Each row below holds a small network's activations on one input, seen along a few directions.
In each table, some parts of the input vary, and every possible input appears once, in random order.
A made-up example of a description, with smaller parts first: one of 2 separate values, together with either a single point or one of 9 places around a ring or (one of 6 places along a line, together with one of 8 places around a ring).
Shared parts are said once, and a part with two or three values counts as separate values.

Table:
R1: [-23  15 -10  26   8  52  32 -39  71  38  11 -40  14   5  57 -42   1]
R2: [-31 -20 -39   2 -34 -44 -27  62  -3 -19 -53  -5 -48 -20 -49 -34  25]
R3: [-35  -1 -34  11 -19   9 -21 -15  82  44  40 -21 -43 -50  29 -20 -38]
R4: [-16  42  46  -5  -6  14  12  45 -33 -19 -34 -35  31  28  12 -22  42]
R5: [ 91 -41  -4  25  16 -48   4   9 -63 -13 -18  63 -16  36 -54  14  27]
R6: [-58  24 -21 -27 -25   4 -33 -12  28   4  17 -22 -16 -63  12  24 -45]
R7: [ 68 -27  52 -18  33 -14   7   2 -71 -14  -2  49  18  20 -38  48   9]
R8: [ 60 -52  -8  18  40  15  13 -65  30  13  73  33  -4  30  17  24 -49]
R9: [-45  11  11 -24 -22  -9 -47  52  -6 -28 -31 -17  -8 -41 -39   6   5]
R10: [ -3  20  -3  10 -20 -31  25  48 -17 -13 -51 -13   2  41  -7 -72  71]
R11: [-45  48   6  -1  -1  44  29 -35   3   5  -5 -40  40  -2  52   3  -7]
R12: [ 36 -20   3 -17  28   7   7 -51 -21   1  52  48  30  15   9  71 -43]
Question: Describe the family of inputs behind these rows.
Answer: one of 3 separate values, together with one of 4 places along a line
Question: Changing only the place on the line of 4 turns R12 into R7. The same change can be made to R6. Which row results?
Answer: R9
Question: Which other rows does R5 become when the choice among 3 separate values takes its other values? List them by row number.
Answer: R2, R10

Table:
R13: [-30  23   1   0   0  15   8 -11  14  -7  12 -16  31  15  21 -13   2]
R14: [-10 -14 -11   4 -17  -3 -16  25  24   5 -13 -10 -27 -24 -11 -26   8]
R15: [ 75 -26  32  26  34  25  30 -25 -19   9  -6  23  18  44  -2 -11  21]
R16: [-11  25 -33  -1 -12   2  -9 -22  15   5 -13 -11  -9 -15   9   8 -12]
R17: [-16   2  -1   2  -8 -13  -7  29  24   7   6 -17 -23   1   3 -23   5]
R18: [-24  22  29 -22  -6  11  -7  19  -5   5 -10 -15  12 -31   3  14   7]
R19: [-24  33  -5  -2 -11  13  14  -6 -14   5   1 -16  19  -7  34  22  -5]
R20: [ 37 -48  22   3  42 -10 -10 -62 -22 -12  58  49  -1  -3 -35  35 -53]
R21: [ -8  17 -22   7  -9  -8   8   2  26  10  11 -18 -12  21  28 -21   0]
R22: [ 74 -29  10 -15  11 -44   0  15 -89 -42 -21  67  16  46 -54  33  24]
R23: [-33   1  23 -10   2  10  -1  19  12  -6   1 -19  11  -8   0 -14   8]
R24: [-12  -3 -43   5 -16  -7   4  -5  26  18 -10   0 -18  -6  10 -14   0]
R25: [-19  -4  -3   3 -10  10 -14  20   7   3 -18 -16 -16 -32  -6   9  -3]
Question: Describe the family of inputs behind these rows.
Answer: either one of 3 separate values or (one of 2 separate values, together with one of 5 places around a ring)
Question: Which other rows belong to the same alternative as R16? List them by row number.
Answer: R13, R14, R17, R18, R19, R21, R23, R24, R25

Table:
R26: [ 43 -12 -57  16  -4 -12 -24 -39   0  19  30  25  -9  -3  18  40 -38]
R27: [-94  -7 -37  -2 -42  -5 -37  58  67 -15  -5 -21 -49 -56   4 -50 -10]
R28: [ 27  40  23  25  -7   0  12  20  13  21 -32 -18 -15  28  15 -30  37]
R29: [ 30  -8 -38   2 -14 -42  10   1 -34  -5 -46  48  -1  11 -39  19  27]
R30: [ 16   3   0  17  22  40  21 -18  39  52  -4  -2   3   0  34 -18  11]
R31: [ 57 -40 -10  30  13  25 -15 -29  13  16   8  29 -23  -6 -19  18  -6]
R32: [  8 -27 -28   6   8 -23  -7 -33  12 -13  57  33  -6  19  -2  20 -64]
R33: [ 13  39 -34  15  -9  -1  31   8 -15  -8 -70 -26  -2  38  16 -16  27]
R34: [ -2  43  63  10  -3  19  -9  31 -22  -5 -10 -24  22   7   7 -10  28]
R35: [-39  -2 -11  -2 -15  11  44 -54  20   5  52 -13  21   7  48 -22 -32]
R36: [-59  22 -57  17 -45 -20 -31  39  63  30 -24 -60 -57 -70 -11 -24   7]
R37: [  3   7  35   1  -3   0  10  31   9  -6  13 -21   7  44  12 -53  46]
R38: [-47  47  13 -15   8  29  20 -61   0  -4  27 -16  37 -26  37  27 -21]
R39: [-22  22 -37   9   0  16  31 -59  11  44   9  -7  -7  -2  61   8 -17]
R40: [ 36 -40  27  -4  25 -46  -6  19 -33 -13  21  26 -17   8 -38 -26  18]
R41: [-82  33  -7 -46 -46   2 -68  30  40   7 -33 -51 -31 -70 -13 -19 -24]
R42: [ 28 -45  42  -6  20  23 -17  -6  -2 -12  12   5  -2 -10 -14  60 -25]
R43: [-24  47   4   2  -6  25   5  18 -51 -34 -42 -27  44  20   4   1  24]
R44: [ 32 -17  52 -19  12 -19  -6  37 -63  -6  -6  17 -11 -18 -29  27  -3]
R45: [-14  11  49   0  33  41   6 -15  22  12   7 -18  54 -18  24  13  -2]
R46: [ -5 -22  22   3  17  34  32 -10  45  24  37 -11  34  14  15 -39  -3]
R47: [ 21 -56  13  21  44   7  -7 -16  16  -5  35  21 -18  22 -36   1 -26]
R48: [ 21  14  -6 -45  11   5 -18 -26   0 -20  44  17   0 -15   5  72 -47]
R49: [  1 -38 -17 -13   5 -55   2  13 -35 -34 -11  48   9  34 -35   2  28]
R50: [ 69 -11  11  13  -7 -31  -1   8 -28   3 -13  37 -26 -18 -33 -11  19]
R51: [-13   1 -22  -6  -9  -2  25  19 -16 -44 -31 -28  23  55  14 -38  33]
R52: [ -6  -3   8 -29  -7 -19  -3  33 -71 -12 -26  38  19   8 -45  48  10]
Question: Changing only one part turns R35 into R38. The same change can be made to R37. Which row results?
Answer: R34
Question: Describe the family of inputs behind these rows.
Answer: one of 3 separate values, together with either a single point or (one of 2 separate values, together with one of 4 places along a line)
Question: List by row number the other rows that have the choice among 3 separate values in common with R29.
Answer: R26, R28, R30, R31, R33, R36, R39, R50
Question: Which other rows does R30 become when the choice among 3 separate values takes its other values? List them by row number.
Answer: R45, R46
Question: A walk changes only the place on the line of 4. It starts at R32 and steps to R47. List the rest of the walk in order.
Answer: R40, R49

Table:
R53: [-23   2 -54  -8 -23 -17 -11 -11  -5 -12  -4  -1 -22 -14   3  22 -31]
R54: [-21  41 -32  13 -21  22  -9  -3  29  24 -42 -30  -9 -27  18   0   7]
R55: [-25   5   1 -19 -23 -28 -11  49 -30 -15 -40   4 -12 -13 -28  -8  26]
R56: [  6 -14   8  -6  -4 -27 -21  47 -18 -16 -28   1 -18  -9 -42  -4  23]
R57: [ 32 -37   3   2  -2 -26 -30  23  -5  -7  -1  25 -33 -12 -46  -5  -1]
R58: [ 18   7  17  20  11   3  22  16 -20  -4 -19  -8  17  43   3 -28  37]
R59: [ 32 -24 -23   8  -4 -30 -20   0  18  14  23  30 -41  -9 -16   4 -16]
R60: [ 29 -19 -21  15  17   0  36 -40  18  24  20  16   3  36  23 -19  -1]
R61: [-81   6 -27  -7 -20  11 -14  -7  64   2  25 -35  -4 -30  20 -30 -25]
R62: [ 31 -24   4  22  21   7  25  -3   0   2  -2   3   7  42   4 -25  21]
R63: [ 10   0  35 -16  21  18  -1  -8 -30 -14   8  13  31  12  -6  44 -13]
R64: [ -4  39  11   7 -11  -4  30   9 -22 -14 -25 -14  21  26  17 -31  40]
R65: [-11  26  23 -33   2  17  -1  -7 -35 -21   0   0  46   4  11  36  -5]
R66: [ 28 -25  29  -1  31  12  -2 -27 -20  -5  29  24  11  -4  -9  37 -23]
R67: [ 31 -16   6   3  21   5  14 -50  -7  17  46  27  12 -10   9  41 -33]
R68: [-52  32  19  -1 -16  38  -6  10  64  25  10 -56  -8 -34  40 -32  -6]
Question: Describe the family of inputs behind these rows.
Answer: either one of 4 separate values or (one of 3 separate values, together with one of 4 places along a line)
Question: Which other rows does R63 become when the choice among 3 separate values takes its other values? List them by row number.
Answer: R56, R58

Table:
R69: [ 98 -48  31  -1  40 -27  13 -12 -76 -21  15  75  18  49 -43  50   6]
R70: [-20  11   5  -9  -9   0 -13  15   2  -7  -6 -13  -2 -13  -4  -1   0]
R71: [ -4  -5  -9   1   3   9  -7 -20  17  10  17   2  -5 -17   7  15 -23]
R72: [-18  19  -1  -3 -11   3  -2  17  -6  -8 -25 -18   3  -1   1  -7  13]
R73: [  3   6   5  11   3   9  13  -6  11   9   4 -10   3   9  15 -18   7]
R74: [ -7   5   1   5  -7  -1   0  21   7   2 -21 -11  -5   1  -4 -22  21]
R75: [-15   2   8  -6   5  15   2 -14   8   2  16  -6  11  -8  12   9 -15]
R76: [-13  21   3  -2  -1  11  13 -10   0   3  -2 -12  17   5  20  -3   4]
R77: [-16   4 -10  -7 -14 -10 -16  12   8   2  -5  -6 -18 -23  -7   0  -6]
R78: [-12  -4 -18   4 -12 -14  -6  13  10   0  -9  -3 -16  -7  -7 -18   6]
R79: [  5 -10 -15   8   3   5   4 -16  20   8  15   2  -5   5  10  -3 -11]
Question: Describe the family of inputs behind these rows.
Answer: either a single point or (one of 2 separate values, together with one of 5 places around a ring)
Question: Which other rows does R78 become when the choice among 2 separate values takes its other values? List them by row number.
Answer: R79

Table:
R80: [ 12 -19  22 -22  27  11   3 -34  -6 -10  38  24  30   5  -2  36 -27]
R81: [ 24 -25   8  22  25   8  30 -44   4  11  39  18  10  17  14 -10 -11]
R82: [ 37 -12  24   9  32  31  22 -34  -8  20  13  17  25  14  13  30  -6]
R83: [  3  -5  -6 -13 -15 -35 -15  30 -35 -12 -39  11 -26 -21 -39   7  14]
R84: [ 29  26  20   3   1  -5   8  20 -42 -24 -38  -7  16  33 -10  -6  37]
R85: [ 26 -12   6  -5   9  -6 -17 -27  -2  10  46  27  -8 -21  -2  39 -38]
R86: [ 25 -34 -19   9  14   6  -5 -29  27   4  35  10 -22   6   6  14 -37]
R87: [  5 -14 -29  10 -16 -27 -18  35   3  -5 -36  14 -21  -1 -35 -17  27]
R88: [-89  50  11  -3 -31  11 -18  51  60  30 -23 -70 -23 -45  20 -60  19]
R89: [ -6   1  11  -9  -6 -16  -2  38 -51 -32 -29   6  11  18 -24   7  20]
R90: [-85  37 -51   1 -32  47  -4 -34  68   9  17 -55   9 -38  65 -10 -40]
R91: [ 18   6   3  -1  -8 -25  18  29 -18  -1 -24   5  -1  32  -4 -32  41]
Question: Describe the family of inputs behind these rows.
Answer: one of 2 separate values, together with either a single point or one of 5 places around a ring
Question: Changing only the choice among 2 separate values turns R88 into R90. The same change can be made to R87. Which row results?
Answer: R86
Question: Which other rows does R81 become when the place on the ring of 5 takes its other values? List them by row number.
Answer: R80, R82, R85, R86
